These are the activations of a small neural network, seen along a few directions. Each row is one input.
Each table varies a few parts of the input and shows all the possible inputs, shuffled.
A made-up example of a description, with smaller parts first: one of 5 places around a ring, together with either a single point or one of 9 places around a ring or (one of 2 separate values, together with one of 6 places along a line).
Shared parts are said once, and a part with two or three values counts as separate values.

Other details of the inputs shift rows strongly along three fixed directions, in all tables alike. That doesn't count.

A family of inputs:
R1: [-26 -17 -49  -9 -17  -2  22 -19  -2 -23 -33  43]
R2: [-29   6 -16 -13 -19 -26  -5   1 -13 -11 -24  -2]
R3: [ 17  22  32  10 -21   8   4  -5  16  11  11 -10]
R4: [-16  17  -9  -6 -29 -21  -3  -7 -10  -3 -22   0]
R5: [ 13 -21 -25   9  23  16   5  -3  -6   9  11  14]
R6: [  5  14  38   4 -18  12  20  -3  35   2   4  -7]
R7: [  6  11 -15  -5 -44  -6   9 -34   9 -14  -8  27]
R8: [-21  14  -4  -3 -26 -15  -3   0 -13  -9 -22   2]
R9: [ 15  26  27   6 -23   9   9  -8  24   8   9 -13]
R10: [-10  -4   6  -1  14  -3  -8  17  -9   0   0 -11]
R11: [ 17  20  23   6 -12   2  -1  -6  10   9   8 -11]
R12: [  3   7   7  -3  11   1  -9   7  -4   0   1 -12]
R13: [-23 -10   7  -5  27  -2  -2  27  -6  -2 -15 -12]
R14: [  4   0   9  -5   9  -7 -12   6  -4   1   6 -11]
R15: [ 11  19  26   6 -16  10   4  -2  16   3   8  -8]
R16: [-6  7 23  2  7 12  8 13 12  0 -8 -8]
R17: [ 14 -28 -19   5  22   9   0  -4  -7   3  15  19]
R18: [  4   7   8   2   9  -4 -11   7  -9   6   0 -11]
R19: [ 1  5 10  5  5  1 -8 10 -9  6  0 -8]
R20: [ 16 -27 -17   2  20  11   0  -7  -2  -3  17  21]
R21: [-24 -11  10  -5  26  -1  -3  29  -7  -3 -15 -10]
R22: [ -7  20   7  -3 -38 -16  -4 -13  -5 -11 -17   8]
R23: [ -7   2   5   1  13   3  -8  16 -11  -1  -3  -9]
R24: [ 15  19  26   2 -12   7   0  -5  15   0   9  -9]
R25: [  9 -24 -27   7  18  13  12  -6   3   9  16  12]
R26: [  3   8   6  -3  11   0  -8   6  -3   0   1 -14]
R27: [  0 -26 -10   6  28  27  14   7   4  -5  -1  23]
R28: [  0   1   7  -5  14  -6 -10   9  -2   2   5 -17]
R29: [ 10  10  21   2   3   3 -11   4  -2  -1   6  -7]
R30: [-26   3 -10 -17 -15 -27 -13   2 -17 -18 -22   2]
R31: [  3   7  10   2   7  -3 -12   8 -10   4   0  -9]
R32: [ 19 -11   7  10  -5  29  33 -19  40   2  17  19]
R33: [ 30  -9   5  14 -14  20  19 -22  25   9  27  20]
R34: [  3  13   9   6   2   3   1   5   3  11   4 -18]
R35: [  6 -31 -30  -3  34   9  -2   1  -9  -3  12  14]
R36: [ 19 -20 -17   9   7  14  13 -14   9  10  20  17]
R37: [-18  10  -8  -8 -31 -26  -2  -7  -6  -2 -17  -1]
R38: [ 22  23  32   4 -20   6   0 -12  19   2  13  -7]
R39: [  2   1  11  -1   5  -8 -11   7  -6   5   4 -10]
R40: [-19  -7 -41  -4 -13 -10   4 -10 -16 -11 -20  20]
R41: [ -5   1   5   1   8  -5  -4  12  -3   9   3 -17]
R42: [ 12  16  32   9 -25   6   9  -6  22   8  14  -8]
R43: [  5 -31 -29   5  28   8   1   2 -11   7  11  14]
R44: [ -8  -6   5  -7  19  -8 -16  17 -14  -6  -1 -10]
R45: [ -4  -5 -28 -10 -26 -15   4 -26  -1 -14  -8  24]
R46: [ -4   1   8  -3  20   0 -16  17 -15  -5  -2 -10]
R47: [  5 -27 -33   6  26  10   9  -2  -3   9  13   8]
R48: [  2   6  10  -2  10   2 -11   9  -6  -4   1  -9]
R49: [ -5  -3   3  -8  19  -8 -13  14  -9   0   1 -16]
R50: [ 18 -25 -23   1  21  10   3 -11   2   1  18  16]
R51: [ 17 -13 -15  13   9  24  14  -9   7   6  16  16]
R52: [-11   2  14   0  16   9   5  17   5   0 -12  -9]
R53: [-12   0  18   0  16  11   2  21   3  -2 -12  -6]
R54: [ 19 -18 -26   8  22  13   4 -10  -3   7  13  14]
R55: [-35   1   4 -11 -17 -14   3   9  -3 -19 -31   8]
R56: [ -2   6 -14  -4 -49  -5  19 -32  18 -12  -4  25]
R57: [-15  -6  -2  -2  19  -9 -11  22 -16   6  -3 -17]
R58: [ 14  24  25   9 -20   9   9  -6  20  12  11 -14]
R59: [ -2   8   5   1  10   3  -4  11  -3   5  -1 -16]
R60: [  1   1 -20  -5 -37 -13   9 -30   6  -8  -5  24]
R61: [-12  16  -2  -7 -38 -23   2 -13   2   0 -13  -2]
R62: [  0   3   1  -4  20  -6 -16  11 -14   2  -2 -15]
R63: [-19  -7 -39  -7 -11  -9   3 -10 -15 -15 -20  21]
R64: [-10  -2  -1  -4  18  -7  -7  16  -8   6  -1 -20]
R65: [-21  13 -15  -7 -21 -23  -6  -3 -16  -3 -25  -2]
R66: [ -5   0   9  -1   7  -1  -5  12  -2   2   3 -12]
R67: [  0   2   6  -3  17  -4 -17  13 -16  -1  -2  -9]
R68: [ -1  -2   8  -6  12  -9 -16  11 -10  -1   2 -10]
R69: [  9   7  17   2  -3  -6  -5  -1   4   7   9 -11]
R70: [ 35  -7  -2  11 -11  17  18 -29  27  10  29  17]
Each input here is: one of 2 separate values, together with one of 5 places along a line, together with either a single point or one of 6 places around a ring.
Changing only the place on the line of 5 turns R37 into R33. The same change can be made to R25. Which row results?
> R42
Changing only the place on the line of 5 turns R44 into R35. The same change can be made to R46. Which row results?
> R24
Change only the choice among 2 separate values in R11. List by row number the other rows that result.
> R60
List by row number the other rows that have the place on the line of 5 and the choice among 2 separate values in common with R40.
> R5, R16, R18, R24, R38, R63
List by row number the other rows that have the place on the line of 5 and the choice among 2 separate values in common with R27.
> R8, R19, R22, R23, R29, R46
Change only the choice among 2 separate values in R36. List by row number the other rows that result.
> R5

A family of inputs:
R71: [ 10  -2   1   3  22   6  -7   8  -5   8  11 -12]
R72: [-20  -9 -14  -4  20  -6  -5  16 -17  -2 -16  -4]
R73: [-13   1 -15  -4 -24  -9   5 -11  -4  -9 -15  16]
R74: [ 16  -3  -8   6   2  10   4 -12   5   3  12   8]
R75: [ -5 -14 -18   0   6   6  11  -4   3  -4  -5  14]
R76: [ 36   4   8  11 -13  14   6 -24  16   8  26  12]
R77: [ -3  32  29   0 -53  -6  12 -16  22  -6 -11   0]
R78: [ -2  -7 -28   0  -6  -8  -1 -10 -12   0  -3  11]
R79: [-13 -11 -26  -2   0   0   6  -4  -9  -8 -15  18]
R80: [  5 -10   5   4  20   6  -2  10  -1   7  10  -6]
R81: [ -7  28  24  -3 -48 -10  10 -13  19  -4 -12  -3]
R82: [15 -2 16  8  9 16  7  3 15 11 17 -6]
R83: [ -4  -8  -3  -3  22   2  -8  12 -10  -2  -2  -3]
R84: [ -8  27  37  -6 -22 -16 -10   8   4  -3  -9 -23]
R85: [ 13  -4  -3   4  -6  15  10 -14  12  -5   9  18]
R86: [-20  -4 -11 -10  10 -13 -11  12 -19  -9 -17  -2]
R87: [ -7  -4   5   1  23   0  -9  20 -10   6  -1 -15]
R88: [ 32  -2   2   8  -7  12   7 -22  17   7  26  11]
R89: [ 17   2  25   7  18  18  -1  10  12   7  18 -13]
R90: [-17  -2 -17  -6 -15  -8   9  -8  -1 -10 -19  14]
R91: [ 19  -4   4  11  -3  22  16 -11  19   7  16  12]
R92: [  5  -8 -23   1  -9  -2   7 -16   1   2   7  11]
R93: [ -8   0 -24  -7 -15 -12   2 -14  -5  -9 -10  12]
R94: [  2  -9 -12  -2  -3   5   8 -11   6  -8   0  17]
R95: [-18  21  25  -4  -4 -12  -9  20  -5   1 -17 -25]
R96: [ 15  -4  19   8  20  13  -1  11   7  12  19 -12]
R97: [ -1 -12 -13   0  -1   1   6  -7   2  -3   1  13]
R98: [-19   4   2  -5   5 -10  -8  16 -13  -1 -15 -12]
R99: [-10 -15 -28  -2  -1  -5   1  -6 -13  -9  -8  20]
R100: [ 3 -8  3  5 21 11  2 11  1  8  7 -6]
R101: [  5  -9 -11   1  -4   4   4 -11   0  -7   2  18]
R102: [-12  22  25  -8 -17 -13  -8   8   1  -6 -12 -17]
R103: [ -8  16   8  -7 -39  -9   7 -16  12 -13 -13   9]
R104: [12 -2 16  8 13 19  9  5 16  9 13 -6]
R105: [  4  -8  -8  -2  26  -7 -18  11 -21   6   6 -10]
R106: [ -4   7   0  -6   4 -18 -20   7 -20   1  -5 -12]
R107: [-13  -9 -21  -7  26 -11 -15  14 -25  -1  -9  -9]
R108: [  9  -2  17   3  20   7  -7  12   0   5  11 -12]
R109: [ -6  30  26  -3 -27 -21 -10   4   0   7  -5 -29]
R110: [ 20   9  25  10  16   8  -6  11   6  22  23 -28]
R111: [-22   4   5  -6  13 -10 -10  22 -14  -2 -18 -17]
R112: [ -6 -11 -18  -5  -5  -5   2  -9  -4 -11  -6  17]
R113: [  8 -14 -11   5   2  12  13  -9  10   2   9  14]
R114: [  1 -10 -14  -1   5   6   2  -5  -4  -7  -1  16]
What do these inputs look like to the network?
> one of 4 places along a line, together with either one of 3 separate values or one of 8 places along a line
Changing only the place on the line of 4 turns R77 into R111. The same change can be made to R78. Which row results?
> R110
Change only the place on the line of 4 in R83. List by row number the other rows that result.
> R86, R94, R114

A family of inputs:
R115: [-16  -3  -9 -10   3 -17 -16   8 -22 -11 -15   2]
R116: [  8   2  20  11  17  16   7  14  12  17  13 -19]
R117: [-16 -18 -28   0  14  -2   4   7 -13   2 -10   7]
R118: [  5 -12  -5   6  13  17  15   0  13   5   7   5]
R119: [ 0 -2  6  3  6 11 11  4 12  3  1 -2]
R120: [ 19  25  22   5  -3 -15 -20   4  -6  25  20 -40]
R121: [ 13  -3 -10  -2 -30   9  15 -33  18 -18   2  37]
R122: [ -8  -8  -3  -6  21  -6 -16  15 -18  -6  -5  -4]
R123: [-18  29  31  -2 -16 -11  -2  16   4   3 -17 -28]
R124: [-13 -33 -46   0  19   4  11  -1 -11  -3  -7  24]
R125: [  4 -36 -39  -1  29   8  -2  -5 -16  -9   5  30]
R126: [  8  19   0  -3 -19 -24 -16  -9  -9  12   8 -20]
R127: [  8  30  13   0 -19 -26 -21  -1 -12  18   7 -34]
R128: [-24   2  -3  -4  12  -8  -5  21 -14   3 -18 -16]
R129: [ 23 -13  11   5  30  23  -1   3   9   1  22   3]
R130: [-13 -13 -24 -10  11  -8 -10   2 -21 -17 -15  16]
R131: [ 6 12 21  0 -2  1 -8  4  1 -1  2 -9]
R132: [-35   9  -8  -9  -6 -20  -5  15 -18  -6 -32 -10]
R133: [  1   6  24   5   8   7   5  13  12  11   5 -18]
R134: [ 21   0   6   4 -19  12  10 -21  18  -6  13  20]
R135: [-10  -9 -17  -6   7 -11 -12   4 -22  -8 -10   8]
R136: [-15   0   5 -11  13 -15 -19  16 -19 -10 -12  -9]
R137: [ 21 -14  -3   8  17  18   2  -5   3   2  19  12]
R138: [  2  11  30   9   8   6   2  17   9  18   7 -26]
R139: [ 14 -12   8  13  28  24  11  11  13  17  20  -8]
R140: [17 -5  6  4 14 15 -1 -1  4 -1 12  5]
R141: [-22   5  -6 -13  -2 -20 -17   9 -23 -15 -23  -1]
R142: [23 -6 15  9 24 19 -3  6  5  8 23 -4]
R143: [ 27  -8  -9   7 -12  23  16 -28  19  -7  16  33]
R144: [ 20 -18  -1   4  18  16   2  -6   6  -1  20  14]
R145: [ 16   6   7   1 -27   8  10 -24  19 -11   7  20]
R146: [  6   1  18   8  16  15   8  12  13  12  10 -15]
R147: [ 7 -5  1 -3  4  6 -2 -5  3 -9  5 10]
R148: [ 8 -4  6 -1  5  5 -3 -2  2 -5  7  6]
R149: [-28  -7 -23  -6   1 -15   0   9 -16  -4 -22   2]
R150: [ -4  11  19   6  -3   2   5  10   7  10  -1 -17]
R151: [-13   4 -32 -12 -11 -38 -22  -6 -32   0 -11  -8]
R152: [ 16   4  28   3  19  12  -8  10   6   2  14 -12]
R153: [-26  -1   1  -6  13 -14  -8  24 -14   2 -17 -18]
R154: [ -1  19   6  -5 -52 -13   4 -25   8 -14 -10  17]
R155: [ -4   0 -16  -1 -36   5  26 -28  22 -12 -10  30]
R156: [ -7  25  20   0 -40  -3  15 -11  21  -3 -12  -2]
R157: [ -9 -43 -52   1  34  12  13   0 -11  -4  -2  28]
R158: [  8  -7  14   8  19  15   8  10  13  13  14 -11]
R159: [ -7  15   1   0 -46  -2  22 -22  21  -7 -11  14]
R160: [ 13  26  12   3 -14 -21 -19  -2 -10  20  12 -32]
R161: [12 -8 10 10 25 23 12  9 15 12 14 -6]
R162: [  0 -23 -16  -3  29   2 -10   8 -16  -5   3   9]
R163: [  6 -14 -29   5 -26  14  32 -32  23  -7   2  38]
R164: [-22   6  -7 -12  -3 -20 -17   9 -24 -14 -23  -2]
R165: [ -5   4 -27  -7  -3 -30 -21  -3 -29   7  -3 -13]
R166: [  4   7  22   9  13  13   5  15  10  15   8 -21]
R167: [-13  30  26  -5 -47 -11  11  -9  21  -6 -16  -7]
R168: [ -4  17   3  -9 -52 -11   7 -28  12 -22 -14  23]
Changing only one part turns R126 into R165. The same change can be made to R162. Which row results?
> R125
What do these inputs look like to the network?
> one of 6 places along a line, together with either a single point or (one of 2 separate values, together with one of 4 places along a line)
List by row number the other rows that have the place on the line of 6 in common with R136.
> R129, R144, R147, R151, R155, R157, R158, R167
Change only the choice among 2 separate values in R131. List by row number the other rows that result.
> R166
Change only the place on the line of 4 in R150. List by row number the other rows that result.
> R132, R138, R166
Change only the place on the line of 6 in R148. List by row number the other rows that result.
> R122, R134, R136, R137, R142
Change only the choice among 2 separate values in R134. List by row number the other rows that result.
> R139
